A small network was shown many inputs. Here are its activations along a few directions, one row for each input.
In each table, some parts of the input vary, and every possible input appears once, in random order.
Descriptions start from the smaller parts, as in this example, which fits no table here: ring(8) and (point or line(9) or (values(3) and line(6))).
Shared parts are said once, and a part with two or three values counts as separate values.

Other details of the inputs shift rows strongly along two fixed directions, in all tables alike. That doesn't count.

A family of inputs:
x1: [ -5 -28  32  -3  96  68  23 -79  20  52 -43  -8  -4]
x2: [-42 -34  46   5 -18  55  42 -42   0  11 -36 -17  -8]
x3: [ 14 -36 -91  20 -86  14  34  18  10   9 -16  15  32]
x4: [ 38  24  22   6   6  11 -24  70  -7  -2  11 -60   9]
x5: [-32   7 -42  12 -25 -37 -27  48  39 -11  21  85  57]
x6: [ 28  57  24 -20  64 -42   7  56 -26  23  36 -85  -3]
x7: [-15 -41   0  36 -55  41  60 -34 -29  87 -58  -9 -23]
x8: [-59  -9  -2  54 -92   5 -17  25   5 -30  19 101  24]
x9: [ -24  -34 -119   16  -75  -48   24   14    5   18   13   71   41]
x10: [-41 -22 -65  -2 -38 -32 -12 -10  63 -57  45  56  50]
x11: [-35 -33 -27  20  31  25 -45 -28   0  -6  20  68  20]
x12: [ 10  28  94  10  26  39  -3  23 -47  60 -20 -75 -42]
x13: [-65 -28 -29  38 -96  -2   9 -21   5 -74  31  52   2]
x14: [  52   32   31  -18   32   -4   15   71  -21  -18   36 -122  -14]
x15: [ 39  33  28  14   2   7  -7  88  20  -1  10 -24  11]
x16: [ 20 -24  15  -8  10  43  37 -15  60 -13 -47 -56   3]
x17: [-27 -21  -1 -18  25  15  -9  -7  44  38 -34  22  42]
x18: [  1  21  -4 -30  43 -31   6  33 -13   4  34 -61  10]
x19: [-14 -55 -93  27 -14  15  12 -39 -23  28   5  57  -2]
x20: [ -5  33 -14  34  36 -16 -43  45 -27 -13  77  54  -2]
x21: [ 28 -37  47 -16  25  73  37 -40  87  14 -63 -57  11]
x22: [ -3  -6  -5 -39 -17 -32 -18 -33 -10 -30 -36  40  -4]
x23: [  7 -25  31  -6  88  69  12 -94  39  34 -18 -15 -10]
x24: [-41 -20  36  21 -30  44  32 -32   7   9 -33  12   2]
x25: [  25   -5   63  -49   39   21   16  -72   12   46 -104    5  -13]
x26: [  24   65  -30  -23  -37 -109  -51   45  -67  -93   72    6  -46]
x27: [  62   53  -32    1  -35 -112  -10   49 -104   24   11  -12  -58]
x28: [  5  14  -5   6  71  -6 -14 -19 -29 -15  51 -41 -37]
x29: [-39 -45 -40   5  31  21  -8 -48   1 -32  32  44  17]
x30: [  5 -12  -4 -35 -32 -22 -31 -58  24 -44 -24  54  -3]
x31: [-27 -23 -17 -29  18   8  28 -43  61   5 -22  -2  27]
x32: [  60   48   35   -3   30   -8   11   74  -17   -9   28 -107   -9]
x33: [-24 -26  53   8 -23  60  29 -53  27   3 -25 -15 -14]
x34: [ 64  84  74 -31  39 -51 -41  55 -53  33 -14 -23 -46]
x35: [ 16  66 -13  -5 -37 -84 -74  56 -55 -50  37  47 -20]
Description of these inputs: values(5) and (point or line(6)).
Question: The inputs of x17 and x35 match in every part but the values(5) part. If x9 is changed in the same way as x17 into x35, which row does it become?
Answer: x27
Question: A walk changes only the line(6) part. It starts at x21 and steps to x16. List the rest of the walk in order.
Answer: x14, x32, x4, x15
Question: Which other rows agree with x1 in the values(5) part? List them by row number.
Answer: x11, x19, x20, x23, x28, x29

A family of inputs:
x36: [ 14  42  35 -14  22 -28 -19  22 -26 -18  25 -32 -26]
x37: [-32 -80   9   7 -16  87  50 -56 102  14 -68   8  45]
x38: [ -4   4 -54   2 -44 -48 -30  20   1 -54  30  50  19]
x39: [-21 -11 -60   2 -44 -47 -23  15  13 -56  28  51  31]
x40: [-11 -20  -2   2  47  40   8 -15  33  -3  18 -23  16]
x41: [-28  11 -23  10 -42 -43 -37  20  -8 -61  45  57  13]
x42: [ 28  18  57 -11  62  27  30 -13 -41  60 -22 -89 -47]
x43: [ -4 -31  -8 -10  11  26   6 -65  28  23 -41  39   9]
x44: [  3  37 -40  22 -68 -69 -13  86 -46 -51  79 -11  -3]
x45: [-22 -32  16 -13 -12  31  -5 -71  46  -4 -66  59  14]
x46: [ -1  31 -54   4 -35 -75 -36  66 -28 -55  76  17  12]
x47: [  6  -8  12  10   6  20  11 -18 -24  32 -19   0 -19]
x48: [ 26  17  59  -9  61  32  28 -12 -37  75 -23 -84 -43]
x49: [ 10   5  11  -1 -20  -7  25  18  -6   7 -13 -38  -8]
x50: [-23 -35   1  12  -6  37  18 -39   4  39 -39  31  -1]
x51: [ -7   6  28  -6   7   4 -14 -14   6   9 -24  24   0]
x52: [ 40  61   9  -8  51 -51 -13  50 -65   2  68 -69 -42]
x53: [ 14  13   7  -6  44   8  -2  32  22 -16  30 -61  15]
x54: [-27 -42 -11  -6  15  32  12 -61  36  29 -41  47  22]
x55: [-42 -42 -63   8 -56  -8 -14 -21  52 -25 -24 106  52]
x56: [-68 -64 -51  32 -41  48  13 -39  56 -43  14  58  44]
x57: [ 17  -3  13   2 -25  12  20  10  -1  23 -37  -9  -5]
x58: [ 53  21  69 -24  31  29  36   4 -14  65 -51 -94 -42]
x59: [ 27 -17  63 -17  55  64  38 -63  -7  85 -74 -55 -36]
x60: [  5  28  37  -2  37   7 -16  30   1 -39  48 -56  -2]
x61: [-42 -46 -47  23 -86  11  17 -13  44 -13 -39  86  40]
x62: [  8  52 -17  12 -36 -74 -53  65 -52 -71  77  29 -14]
x63: [ 37  40   1 -13  17 -33 -18  43 -30   3  15 -25 -12]
x64: [ 41  50   5  -2  38 -40 -20  42 -61   9  46 -35 -34]
x65: [ -1  -5  -3  -3  28  10   2 -23   1  36 -17  20   3]
Question: The inputs of x42 and x49 match in every part but one. If x50 is changed in the same way as x42 into x49, which row does it become?
Answer: x61
Question: Describe the family of inputs behind these rows.
Answer: values(5) and (point or ring(5))
Question: Which other rows agree with x39 in the values(5) part? List them by row number.
Answer: x38, x46, x53, x55, x63
Question: Change only the values(5) part in x64. List by row number the other rows that result.
Answer: x47, x57, x62, x63

A family of inputs:
x66: [ 19  25  -9  10  12 -19   2  30 -36  -5  43 -35 -19]
x67: [  0 -27  13 -12  12  34  31 -38  44  33 -57  -5  16]
x68: [-14   7 -46  19 -46 -44 -17  32 -21 -60  68  16   2]
x69: [ -5 -12  -6  -2 -13  10  12 -14  21  -7 -16  -2  11]
x70: [ 18  10  43 -26  48  11   6 -57  -5  66 -63   6 -23]
x71: [-12   8 -63  21 -47 -46 -18  40 -15 -53  65  32  15]
x72: [ 52  55  48 -28  91  -7  -9  35 -43  40  20 -95 -39]
x73: [ -5  15 -14   3  22 -20 -21  14 -24 -17  46   0  -5]
x74: [ 44  42  46  -6  59  -3  -1  36 -32  32  19 -78 -34]
x75: [-4  0  1  8 10  9 -7  4 -8 -5 17 -1 -7]
x76: [-33 -31 -22  11 -44   8  -7 -20  43 -42  -7  60  31]
x77: [ 48  66  43  -8  29 -34 -19  40 -67  32  13 -56 -55]
x78: [-17 -32  20  -2   9  46  12 -45  31   8 -37  10   7]
x79: [-29 -21 -36  -3 -25  -9 -18 -14  42 -37   2  64  38]
x80: [ -3  -1  10  -7  19   0  -9  -9  -2 -14  17  -3  -1]
x81: [ -8 -30  14  -6  -5  38  33 -28  45  34 -60   3  22]
x82: [-35 -38 -51  20 -47   8   5 -11  33 -15  -6  59  33]
x83: [-22 -44  17  -8 -11  50  30 -40  46  18 -65   5  21]
x84: [ -5  24 -37  28 -34 -44 -15  63 -45 -41  81  -2  -5]
x85: [ 20 -18  22 -22   6  20  17 -42   2  59 -77   2 -18]
x86: [ 10 -20  38 -12  -1  38  31 -39  -4  67 -88   6  -8]
x87: [ 31  38  43 -18  53 -12  -9  26 -25  -2  22 -65 -21]
x88: [-44 -38 -36  22 -54  16   8 -19  27 -28  -1  53  26]
x89: [ -6  22 -39  18 -43 -49 -34  53  -7 -63  63  26  15]
Question: The inputs of x84 and x75 match in every part but one. If x88 is changed in the same way as x84 into x75, which row does it become?
Answer: x78
Question: Describe the family of inputs behind these rows.
Answer: line(4) and (point or ring(5))
Question: A walk changes only the ring(5) part. It starts at x80 and steps to x87. List the rest of the walk in order.
Answer: x79, x72, x73
Question: Which other rows agree with x85 in the line(4) part? List them by row number.
Answer: x66, x67, x68, x69, x71
